A small network was shown many inputs. Here are its activations along a few directions, one row for each input.
Each table varies a few parts of the input and shows all the possible inputs, shuffled.
A made-up example of a description, with smaller parts first: values(3) and (point or ring(11) or (line(4) and ring(8))).
Shared parts are said once, and a part with two or three values counts as separate values.

Other details of the inputs shift rows strongly along two fixed directions, in all tables alike. That doesn't count.

Rows:
R1: [ 30  -8 -43 -56 -21  21  23   4  32 -20  36  27   3 -12]
R2: [ 21 -41   5 -13   9  21  -3  25  19 -19  12 -16   3 -21]
R3: [ 39 -20 -44 -32  -3   9  41  21  16 -29  32  19  -6 -18]
R4: [ 11  17 -18  24 -10   2   0 -56 -20  22 -27  35  -1  31]
R5: [ 55  -2 -61 -11 -27  -8  14 -36 -36  43 -11  63  -2   7]
R6: [ 35   9 -51  24 -26 -41  63  16 -24   4 -33  80 -47 -11]
R7: [-26 -15  38  30  32   1 -24   5  -4  -3  -2 -40  13  -6]
R8: [  6   1  20  78  29 -13 -23 -65 -46  54 -63   4  -2  14]
R9: [-40   3  39  15  16  -1 -35   3  -4   2   4 -40  22  11]
R10: [  8 -12   0 -18  13  26   7   1  37 -25  17 -11  -1 -15]
R11: [-26   7  47  12  23   9 -40 -15   9  19  -6 -42  15   1]
R12: [  0 -18  41  32  43   8 -19 -11  15   4 -18 -39   4 -20]
R13: [ 34 -28 -38 -62 -31  20   5  31  11  -6  37  18  11 -12]
R14: [-61  15  61 -33  24  21 -26  32  51 -44  44 -89  23  -5]
R15: [-37   8  41  26  23  -2 -19  -9   9  -4   3 -46  19  -4]
R16: [ 12 -33   4 -22   3  23 -10  25  13 -10  17 -18   6 -15]
R17: [-22  32  24  68  10  -8 -24 -83 -35  32 -59   4   0  51]
R18: [ 39   0 -57 -18 -45  -2   4 -27 -52  33 -15  57  -3  42]
R19: [-46  53  34  90  -5 -55  -2 -26 -44  37 -71  23 -30  21]
R20: [ -2 -16   6 -35 -12  22 -21  21  11  -2  23 -17  15   3]
R21: [-29  23  14 -11 -16 -26  24  54  27 -19  11   4 -22 -32]
R22: [-10 -12  42  44  40  15  -9 -24  29 -17 -21 -35   1 -12]
R23: [-19  11  12  -4  -3 -19  30  56  27 -26   5   4 -31 -34]
R24: [ 10   0 -39 -68 -28   6   6  30  -1 -16  43  12  11  14]
R25: [ 11  49 -51  -3 -53 -44  44   5 -41  15 -27  79 -40  23]
R26: [  1  -9  -3 -14  13  11  12  15  17 -22  25 -18   4 -14]
R27: [ 21 -16 -43 -55 -23   4  11  32   3 -11  45  19  13 -10]
R28: [ 14  17 -16   6 -11  -6 -13 -44 -35  39 -25  22  -1  32]
R29: [-13  10  -2 -29  -2  10   1  12  15 -17  32 -18  13   3]
R30: [-17 -24  39  37  37   0 -16   7   2 -12  -6 -39  10 -13]
Description of these inputs: line(5) and (point or ring(5)).
Question: The inputs of R25 and R21 match in every part but the line(5) part. If R18 is changed in the same way as R25 into R21, which row does it become?
Answer: R13
Question: Change only the ring(5) part in R20. List by row number the other rows that result.
Answer: R4, R9, R11, R29
Question: Start at R30 and move only the line(5) part, one step at a time. The first step leads to R7. Which rows follow, in order?
Answer: R27, R9, R24
Question: Which other rows agree with R6 in the line(5) part? List them by row number.
Answer: R2, R3, R12, R22, R30

Rows:
R31: [ -7 -17  31  -5  20   3  -8  21  30 -11   4 -29   1 -40]
R32: [-19  11  -5 -81 -13  16  22  63  60 -51  52 -10 -14 -18]
R33: [ -8  -4  27  -4  27  15  -7  19  33  -5  17 -31  -5 -40]
R34: [ -3   5  15 -53   9  17  -4  16  57 -15  33 -35   7 -20]
R35: [-22 -14  35  17  27  -3 -27   0  27 -16   3 -26  14 -12]
R36: [  0  -1  14  18 -12 -10  12  17  -3  10 -21   6 -14  -8]
R37: [-30  16  24 -21  15   1  -7   9  21 -13  24 -46   7 -17]
R38: [-54  17  59  16  26  17 -41 -19  16  -4 -14 -49  11  19]
R39: [-60  -7  79  80  30   0 -54 -30 -32  30 -39 -70  26  22]
R40: [ 23  11 -41  -9 -23 -16  13 -18 -29  15   7  33  14  23]
R41: [-16  21   9  10  -9 -21   0  15 -18  -4  -6  -4  -2  13]
R42: [ 28   1 -26 -44 -23   6  11  13  26  -6  27  13   6  -4]
R43: [ -2 -22  36  -7  26   7 -19  16  36 -11   5 -32  14 -28]
R44: [ 10  24 -19  28   0 -22   1 -57 -42  39 -27  24   8  32]
R45: [ 25   9 -45   8  -7 -19  23   7 -41  17  -9  45 -17  12]
R46: [-22  15  19  64  27  -9 -12 -38 -20  21 -32   7  -5   1]
R47: [-29  25  23  36   0 -12  -7 -26 -11   4 -19   0   3   8]
R48: [  7   9 -25 -38 -22  -7  16  19  -2 -12  34   7   6  -9]
R49: [ 69 -11 -74 -43 -18   8  33   0   0  16  21  65 -10  -9]
R50: [ -5  12  28  42  -6   2 -35 -38 -25  29 -46 -12   5  29]
R51: [ 24  -8 -34 -31   7   8  11  15   3  -1  37  11  13  -8]
R52: [-24  -2  11 -31  11  13   8  55  44 -38  34 -12 -15 -21]
R53: [ 23  -4 -31  38   1  -6 -10 -46 -69  46 -29  37   0  38]
R54: [  7 -27 -17 -95   0  48  -1  60  58 -50  76 -10   3 -23]
R55: [-16 -15   6 -32  -6  20   2  34  49 -29  44 -20  16 -21]
R56: [-13  23  30  51   0 -17 -15 -33 -15  24 -38 -10  -2   2]
R57: [-44   6  54  18  15   4 -45  -4  -8  -2  -2 -62  25  21]
R58: [  7 -24  15 -48  15  41 -17  33  38 -14  33 -29   1 -22]
R59: [ 38  -5 -44  24  -4  -2  52 -12 -23 -18 -27  39 -22  18]
R60: [-19   5   4  19 -16 -10  13  16  -2  -5 -11  15 -13   3]
R61: [ 15  13 -26  47  10 -21   7 -39 -57  39 -28  35  -4   9]
R62: [-32  11  24  65   2 -15  -7 -31 -19  18 -35  -2   1   0]
R63: [ -9   8   0  -7 -18  10 -14 -13  -8  -5   0   7   7  27]
R64: [ 29  -7 -50   1 -24 -12  21 -13 -35  25   3  37  13  11]
R65: [ 22  -1 -45   2 -26 -16  26  -5 -38  21   0  36   2  -3]
R66: [ -6  10  -3 -15  -2   5 -17 -18 -19  13   1 -13   8  26]
R67: [ -1 -18  25 -28   8  -2   2  55  38 -27  12 -21 -12 -31]
R68: [ 29  -1 -27  66  11  -6  34 -60 -39   5 -46  26  -9  16]
R69: [  9   7 -19  52  -7 -36   7 -21 -43  17 -50  53 -24  22]
R70: [ 26  19 -27   1 -36 -22  20   2 -19  11 -18  44 -24  12]
R71: [ 20  14 -42  -9 -28  -7  18 -23 -14   6   4  50   4  23]
R72: [-32 -11  53  38  43 -10 -37  -4   1   1  -8 -55  27  -7]
R73: [-17  15  28 -23  12   8  -6   6  39  -7  12 -39  -6 -27]
R74: [-14   0  20  54  26 -26 -16 -23 -36  21 -32 -13   9  -3]
R75: [ 30 -17 -25 -30 -21  10  19  14  19   5  17  17   6 -17]
R76: [-14   1  37   4  24   5  -6  35  28 -10   2 -28 -17 -22]
R77: [ 15 -38   4 -34  16  43  11  15  40 -58  37 -45   6  -5]
R78: [ 40 -24 -52 -14 -19  -7   2 -11 -49  20  -5  43   3  24]
R79: [ 30 -11 -18  39 -28   1  -4 -42 -50  49 -50  37  -5  24]
R80: [ -4 -14  16 -28  -8  15   9  37  40 -13  27 -25   3 -43]
R81: [ 54 -28 -41 -14 -22   3   5 -17 -31  26 -23  53 -11  11]
R82: [-42  -3  57  43  35 -23 -26  19  -7  -7 -21 -50   3  -4]
R83: [ 17 -14 -33 -33 -11  -3  17  21  15 -22  24  29  -7 -26]
R84: [-51  24  59  36  34  -1 -30 -35  20   5 -18 -41  15  12]
R85: [ 49  -8 -77 -43 -19   7  32   0   3  -2  32  69  -6   0]
R86: [ 24  24 -28  -8 -24 -19  22 -11 -16  17 -24  40 -31  10]
R87: [-40  22  38   2  16 -12 -10  18  10 -10   1 -43  -6   4]
R88: [-32  13  20 -35 -11   5   7  49  39 -42  29 -15  -6  -8]
R89: [ 42 -24 -34 -17   3  21  36  -8  25 -40  25   1   5  -5]
R90: [ 25 -30 -35 -48 -17  16  -2  20   9 -21  25  29  -2   0]
R91: [ 15 -20 -36 -41 -36  24   7  19   7 -12  26  24   3   5]
R92: [-46  17  84  59  36   7 -59 -50  -3  33 -56 -65   4  21]
R93: [ 13  23 -41 -16 -20  -6  26 -26 -11   9  -2  48 -13   7]
R94: [-34  -2  37   9   5 -10  -2  36   4 -10   7 -38   4  -8]
Question: Describe the family of inputs behind these rows.
Answer: line(4) and (point or (values(3) and ring(5)))
Question: The inputs of R48 and R40 match in every part but the line(4) part. If R83 is changed in the same way as R48 into R40, which row does it become?
Answer: R35
Question: The inputs of R86 and R73 match in every part but the line(4) part. If R32 is changed in the same way as R86 into R73, which row does it become?
Answer: R93
Question: Change only the values(3) part in R69. List by row number the other rows that result.
Answer: R67, R82
Question: Change only the ring(5) part in R84. List by row number the other rows that result.
Answer: R35, R55, R71, R85

Rows:
R95: [-11  15   6  19  10 -12  -2 -12  -5   9  -1  -5   9   0]
R96: [ 17  14 -20 -13 -25  -6   7 -12 -11  18 -14  30 -12  10]
R97: [ -5   4  15   7   0 -11 -16  -6  -7  22 -11  -5   3  -3]
R98: [ -5  -3  16  15  25   2   1   0  13  -7   8 -25   6 -16]
R99: [-10  11  10  12  10  -8 -11 -17  -1  19  -5  -2   6  -8]
R100: [  5  -5  17  16   2   4  -8 -12   6   6 -25  -1  -8  -1]
R101: [-11   1   9  26  12  -5   6  -9  -3 -17 -12  -4  -5   8]
R102: [ -5  -3   4  26  19 -10   4  -4 -15  -6  -7  -9   2  -2]
R103: [  8 -10  15  16  11  -2 -10  -6  -3  17 -17  -9  -2 -10]
R104: [-18  14  17  11  -8  -7 -11   4  -5   9 -17  -1 -10  11]
R105: [-22  19   9  15   3 -13   3  -7  -7  -5  -8  -6  -2  15]
R106: [ 47 -18 -53 -25 -23  21   9 -21 -14   0   4  41   4  27]
R107: [ -7  -6  18  21   1   2  -7   4  -1   0 -24   3 -12   4]
R108: [  1   1  -7 -45 -11  26 -12   4  10 -15  28 -13  11  14]
R109: [-14   4  16  13  -1 -14 -15  10 -14  16 -10  -1  -2   3]
R110: [ 20 -12 -17 -27   7  10   9  11  22  -5  23   2  -1 -29]
R111: [ 11  -4 -11 -21   1  11  21   9  29 -26  22   2  -5 -10]
R112: [ -8  -8   7   3   5   6 -26 -21 -18  14   5 -17  23  17]
R113: [ 15  -6 -11 -27  -1  16  12   6  32 -16  16   7  -8 -18]
R114: [ -2 -11  15  21   8  -5  -8   9 -13  13 -17  -2  -7  -4]
R115: [ 52  -9 -71   9 -34 -18  38 -11 -54  22 -17  75 -15  12]
R116: [ -6  17  -7 -30  -6   5  15  11  24 -17  24  -2  -1  -3]
R117: [-11  -6  14  27   0  -3   3   0  -4  -9 -19  -2  -6   4]
R118: [  6 -24   4  13  15  13 -20 -21 -13  11  -2 -20  22  12]
R119: [-15  21  13   7   3  -1  -5 -20   6  12 -11  -3  -4   1]
R120: [-11   6  -4 -24 -19   0   9  28  13 -19  18  -3  -4  -2]
R121: [ -4   4 -14 -23  -1  -7  10  24   4 -18  26  -3   6  -6]
R122: [-17  -7   9 -41  -6   4   1  56  28 -30  44 -25  10 -23]
Question: Describe the family of inputs behind these rows.
Answer: values(4) and (point or ring(6))
Question: The inputs of R108 and R112 match in every part but the values(4) part. If R105 is changed in the same way as R108 into R112, which row does it become?
Answer: R121
Question: Change only the values(4) part in R115. List by row number the other rows that result.
Answer: R117, R120, R122
Question: Which other rows agree with R118 in the values(4) part? List them by row number.
Answer: R98, R102, R103, R110, R114, R115

Rows:
R123: [ 30 -13 -42 -38 -41  -2  46  44  30 -39  21  51 -16 -22]
R124: [-71  31  62 -25   3  -1 -42  39  31 -35  28 -65  29   5]
R125: [ 65 -43 -52 -66 -11  21  10  28  11  -7  22  21  -5 -23]
R126: [-39  35  57 -28  40  24 -11   8  55 -32  15 -67 -16  -8]
R127: [-35  14  43  52  34   3 -50 -54 -21  22  -6 -45  46  18]
R128: [ 54 -24 -70   3   2   6  35 -19  -8   4   5  78 -10 -15]
R129: [-42 -12  64 -22  16  28 -43  48  37   2  21 -65  18 -14]
R130: [-52  30  66 -15  13  -9 -12  28  68 -31  15 -61  -1 -20]
R131: [-32  -6 -13 -63  -5 -10  21  83  26 -45  68 -29  11 -32]
R132: [-62  15  67  56   5   1 -61 -33 -23  31 -28 -39  18  38]
R133: [-15 -16   6 -80 -20  12  -7  87  40  -8  54 -18   5 -42]
R134: [ 47 -12 -50 -28 -34  16   6 -17 -40  36 -22  52 -11  33]
R135: [ 28  -2 -52 -27 -52  15  -4 -37 -43  21  -7  54  -7  58]
R136: [ 36 -12 -57 -28 -41  12  -9 -47 -32  20  -5  59   9  42]
R137: [-19  -7  62  65  34  -9 -44  -1 -20  36 -43 -47  -1  -2]
R138: [-21  13  45  57  40  -1 -24 -58  11  23 -19 -41  18  -9]
R139: [ 46  -7 -61  14 -37  -3  46  -5 -24   4 -12  69 -18   4]
R140: [ 36 -11  -8  55   5  -9 -15 -40 -62  48 -69  17 -19  26]
R141: [ 57 -31 -50 -59  -8  13  36  40 -11 -28  32  14 -19  -4]
R142: [ 21 -29 -12 -52  -2  32  17  19  62 -33  60 -26  26 -45]
R143: [ 23  -8 -43 -37 -19  -7  41  52  34 -42  24  65 -32 -19]
R144: [ -8  16 -17  69   7 -35   1 -40 -71  38 -40  23   6  48]
R145: [ 26  -2   2  56  -7 -39 -16 -20 -55  50 -67  35 -20  11]
R146: [ 19  32 -63 -20 -44  -8  10 -14 -51  21   9  51  10  48]
R147: [ 16 -27   1 -57  10  13  16  80  24 -38  57 -34   0 -31]
R148: [-32 -19  60 -10  21  -3 -28  74  30  -9  19 -69  -2 -53]
R149: [ -8  -3 -12 -85  -7  38 -16  27  41 -47  67 -34  33   5]
R150: [ 48 -33 -53 -43 -21  29  39  12  30 -40  24  34  -4 -22]
R151: [ 53   2 -56  -4 -43   8  47 -35 -23   3 -21  49 -16  27]
R152: [-70  20  80  53   0 -20 -66 -29 -15  23 -40 -30  11  34]
R153: [ 13  -8 -48 -31 -20  -9  49  61  21 -31  33  57 -31 -34]
R154: [-50  -8  54  14   9   3   3  57  47 -42  17 -51   2 -52]
R155: [ 36  -2 -70  -7 -17 -10  28 -20 -50   4  -2  44 -10  47]
R156: [-45  38  61  63  25 -11 -18 -33   4  20 -35 -45  -1  12]
R157: [ 18  25 -12  52   4 -13   3 -85 -27  34 -55  25  -7  30]
R158: [-18 -32  49 -18  33  34 -45  14  41   7  30 -58  36 -31]
R159: [-58  27  55 -14  10  -9   0  38  51 -23  24 -63  -2 -38]
R160: [ 42 -13 -73  -9  -9 -11  21 -31 -37   4   1  48   7  33]
R161: [ 40  14 -49 -71 -28  20  42   7  27 -25  30  18 -21   5]
R162: [-81  44  56  55   7 -24 -39 -12 -40  18 -24 -45  22  16]
R163: [-38  -2  63  64  36 -34 -14  18 -35  13 -30 -47  -1 -20]
R164: [-53   4  59  -2   0  -2   5  45  51 -32  22 -64   9 -44]
R165: [  9  -7 -10  46  -5  -1 -34 -79 -49  54 -25  31  25  32]
R166: [-62  43  53 -23  26  -8  -3  35  49 -19  23 -52 -15 -38]
R167: [ 36 -20 -13  56  22 -21   0 -50 -64  29 -53  18  -5  22]
R168: [-49  20  76  78   9 -26 -16 -24  12   6 -51 -36   4   7]
R169: [  9 -23  11 -61   4  -5  13  87  33 -47  49 -25  -3 -35]
R170: [-41  15  64  79  14  -6 -13 -30   0  14 -41 -45   9  10]
R171: [-28  -3  60  73  27   5 -22 -57  11   4 -47 -50  16   9]
R172: [-25  28  45  48  53  -2 -25 -59   9  25 -21 -31   8  -8]
R173: [  3 -23  -3 -46  15  38  23  53  57 -67  39  -6 -26 -24]
R174: [-47   9  79  54  15 -17 -58  -8 -11  41 -53 -29   8  15]
R175: [-16  21  -9  67  -2 -55  -1 -36 -65  29 -51  33   1  46]
R176: [  5  11 -53 -21 -63 -19   3  -2 -49  33   4  65  -9  18]
R177: [ 39  -3 -64  11 -16  -6  43   5 -18   0  -7  85 -35   7]
R178: [ 50 -19 -68   0  -4   7  37 -21  -9 -11 -16  81 -25   3]
R179: [-16  38   4 -84  -2  -1  18  48  72 -41  47  -5 -24 -27]
R180: [ 31 -18 -22  68   7  -1  10 -60 -30  27 -36  38   9  -5]
R181: [ 72 -37 -63  -6   2  -8  29 -15 -40  19  13  46   4 -10]
R182: [ 37  20 -53 -80  -4  17  31  -5  36 -20  32  32 -16  -9]
R183: [ 20 -10  -6  43   0   0 -29 -64 -49  60 -63  30   8  34]
R184: [  0  58  -8  49   7 -25   8 -61 -40  46 -49  38 -29  31]
R185: [ 67 -47 -53 -57  -5  18  11  24  10   6  39  22   8 -39]
R186: [  8 -28   0 -49  -6  45  28  50  57 -67  40 -25  -8 -29]
R187: [-57  16  58 -28  18  33 -41  20  27 -37  33 -86  26  23]
R188: [ 47 -19 -74  -7  -1  -9  24 -30 -34  18  23  49  20   9]
Question: Describe the family of inputs behind these rows.
Answer: line(6) and (line(5) or ring(6))
Question: The inputs of R172 and R182 match in every part but the line(6) part. If R165 is changed in the same way as R172 into R182, which row does it become?
Answer: R136
Question: Which other rows agree with R184 in the line(6) part? List them by row number.
Answer: R129, R132, R137, R139, R144, R146, R147, R156, R170, R177
Question: Change only the line(5) part in R186. List by row number the other rows that result.
Answer: R126, R151, R161, R173
Question: Start at R181 and move only the line(6) part, one step at a time. The first step leads to R167. Which rows follow, in order?
Answer: R141, R147, R169, R163
